Small tables with named rows and columns. After each table, cells are looked up by row and column.

Fome:
            Zaf     Dos
Ganoniv     -87    -564
Turamur     143  -12830
Kure      -6961  -31509
Nupuro   -33613  -77411
Zegiba    -5825   -4542
Ros      -30850  -27132
Zavu     -44903  -51664
Zug      -24345   -1694
Getevim   -4348   -3744
Paneri    34861   32441
Puban     68052   31675
Til      -15665  -12865
Saze     -21342   18189
Dif       -5121   -7739

Dos of Til: -12865
Dos of Saze: 18189
Zaf of Zegiba: -5825
Dos of Zegiba: -4542
Zaf of Puban: 68052
Zaf of Paneri: 34861
Zaf of Ros: -30850

Mes.tsv
	Mam	Natibe
Bem	52	227
Pak	109	79
Tol	97	131
Domu	109	157
Geno	21	170
Ferikid	98	210
Donapo	78	105
Kaz	16	154

Ferikid, Mam => 98
Geno, Natibe => 170
Tol, Mam => 97
Bem, Mam => 52
Kaz, Natibe => 154
Donapo, Natibe => 105
Kaz, Mam => 16
Bem, Natibe => 227
Tol, Natibe => 131
Pak, Mam => 109
Ferikid, Natibe => 210
Domu, Mam => 109
Pak, Natibe => 79
Geno, Mam => 21
Which row has the largest Natibe? Bem

Vide:
	Fel	Bubemi	Mani	Nuv
Pumul	0.431	0.502	0.231	0.629
Vaz	0.481	0.777	0.587	0.508
Nozukod	0.425	0.510	0.369	0.420
Lasob	0.555	0.620	0.680	0.449
Nimif	0.648	0.431	0.401	0.574
Pevom	0.257	0.467	0.578	0.693
Nese	0.565	0.384	0.602	0.641
Neb	0.608	0.753	0.561	0.568
Zol	0.526	0.538	0.206	0.670

What is the Bubemi of Nimif in Vide?
0.431
What is the Mani of Nimif in Vide?
0.401
What is the Fel of Neb in Vide?
0.608
What is the Bubemi of Lasob in Vide?
0.620
What is the Fel of Nimif in Vide?
0.648
What is the Fel of Nozukod in Vide?
0.425
What is the Mani of Nozukod in Vide?
0.369
What is the Nuv of Neb in Vide?
0.568
What is the Bubemi of Neb in Vide?
0.753
What is the Mani of Pevom in Vide?
0.578
What is the Mani of Pumul in Vide?
0.231
What is the Nuv of Nimif in Vide?
0.574
What is the Bubemi of Pevom in Vide?
0.467
What is the Nuv of Pumul in Vide?
0.629
Which row has the largest Fel? Nimif

Dez:
|  | Rol | Vefen | Damid | Bebira | Kitap | Kosogog | Guzame | Vus | Zozadot | Puz |
|---|---|---|---|---|---|---|---|---|---|---|
| Nobim | 151 | 179 | 166 | 153 | 163 | 176 | 181 | 162 | 159 | 175 |
| Vama | 175 | 190 | 192 | 201 | 172 | 174 | 176 | 184 | 173 | 164 |
| Raf | 185 | 218 | 187 | 198 | 144 | 170 | 198 | 172 | 178 | 167 |
| Vozap | 176 | 230 | 189 | 254 | 36 | 157 | 215 | 188 | 65 | 220 |
| Bogelek | 169 | 170 | 167 | 180 | 181 | 177 | 168 | 170 | 173 | 178 |
| Mudu | 187 | 233 | 194 | 195 | 151 | 170 | 213 | 163 | 202 | 151 |
| Dul | 211 | 246 | 231 | 193 | 135 | 125 | 169 | 183 | 138 | 244 |
| Tik | 170 | 176 | 175 | 171 | 180 | 172 | 179 | 175 | 171 | 180 |

Dul, Rol: 211
Dul, Kosogog: 125
Raf, Kitap: 144
Vozap, Guzame: 215
Bogelek, Zozadot: 173
Vama, Puz: 164

Lesav =
	Lilub	Zubiri	Fud	Nalorol
Puzupu	777	335	565	439
Fen	274	335	760	77
Gile	777	149	760	336

Lilub of Gile = 777
Lilub of Fen = 274
Nalorol of Puzupu = 439
Zubiri of Gile = 149
Zubiri of Fen = 335
Nalorol of Gile = 336
Fud of Puzupu = 565
Nalorol of Fen = 77
Lilub of Puzupu = 777
Zubiri of Puzupu = 335
Fud of Gile = 760
Fud of Fen = 760
Row with the largest Nalorol: Puzupu

Table Zos
	Kaz	Fim	Mim	Seresi	Vidugus	Nuri	Zezug	Kem	Zol	Nare
Tikato	3391	116	3619	5978	4517	6311	5711	2780	3272	7274
Zure	6285	5873	5889	4474	3048	4342	4879	4210	7635	2720
Zes	6572	4141	3131	4572	2717	2496	970	6590	1647	140

Zes, Mim: 3131
Zes, Nuri: 2496
Tikato, Nare: 7274
Zes, Kem: 6590
Tikato, Zol: 3272
Zes, Nare: 140
Which row has the largest Zezug? Tikato

Table Tul
,Tarere,Telolo,Likug,Megapeb
Gulebuv,91,155,124,150
Kog,139,194,156,138
Bom,180,145,113,28
Tuzis,135,202,196,236
Belev,204,238,208,151

Likug of Belev is 208
Telolo of Belev is 238
Megapeb of Gulebuv is 150
Tarere of Bom is 180
Tarere of Gulebuv is 91
Telolo of Kog is 194
Tarere of Tuzis is 135
Megapeb of Kog is 138

Mer:
,Vek,Raf,Notob,Zaf
Piv,220,197,188,149
Non,163,29,210,227
Saze,108,80,108,47
Reveso,185,172,177,221
Bug,142,68,121,95
Vob,225,45,89,191
Zokuge,187,39,184,210
Kotoki,86,153,157,135
Depavuf,215,150,66,35
Pavufis,151,212,196,31
Nisiris,187,206,198,177
Boperad,189,74,165,193

What is the Vek of Bug in Mer? 142
What is the Vek of Depavuf in Mer? 215
What is the Raf of Boperad in Mer? 74
What is the Notob of Non in Mer? 210
What is the Zaf of Boperad in Mer? 193
What is the Notob of Bug in Mer? 121
What is the Raf of Depavuf in Mer? 150
What is the Notob of Depavuf in Mer? 66
What is the Raf of Nisiris in Mer? 206
What is the Raf of Bug in Mer? 68
What is the Raf of Reveso in Mer? 172
What is the Notob of Reveso in Mer? 177
What is the Raf of Kotoki in Mer? 153
What is the Notob of Zokuge in Mer? 184
What is the Notob of Saze in Mer? 108
What is the Zaf of Vob in Mer? 191
Row with the largest Zaf: Non

Table Pobamev
|  | Duf | Vif |
|---|---|---|
| Ginar | 70.4 | 84.0 |
| Zol | 5.9 | 49.2 |
| Tet | 15.9 | 92.4 |

What is the Vif of Zol in Pobamev?
49.2
What is the Duf of Tet in Pobamev?
15.9
What is the Duf of Ginar in Pobamev?
70.4
What is the Vif of Ginar in Pobamev?
84.0
What is the Duf of Zol in Pobamev?
5.9
What is the Vif of Tet in Pobamev?
92.4

Zesude.csv
,Ran,Ror,Febinem,Korib,Garimib,Vikufif
Vab,82,214,160,117,137,151
Lasi,90,201,114,153,135,158
Zodumok,179,163,126,113,126,141
Pumub,147,119,138,177,138,127
Denerin,129,107,147,88,121,109
Lig,109,150,112,85,118,118
Nelikal,87,51,156,126,147,134
Mor,181,144,179,181,160,124
Rurevo,90,72,142,135,125,125
Kuv,179,76,166,132,129,139
Detig,111,166,144,101,132,152
Popo,72,209,158,137,121,96

What is the Vikufif of Pumub in Zesude? 127
What is the Ran of Nelikal in Zesude? 87
What is the Ror of Popo in Zesude? 209
What is the Garimib of Rurevo in Zesude? 125
What is the Vikufif of Kuv in Zesude? 139
What is the Ran of Detig in Zesude? 111
What is the Ror of Mor in Zesude? 144
What is the Ror of Zodumok in Zesude? 163
What is the Ror of Denerin in Zesude? 107
What is the Vikufif of Popo in Zesude? 96
What is the Garimib of Zodumok in Zesude? 126
What is the Febinem of Pumub in Zesude? 138
What is the Korib of Mor in Zesude? 181
What is the Ran of Vab in Zesude? 82
What is the Vikufif of Detig in Zesude? 152

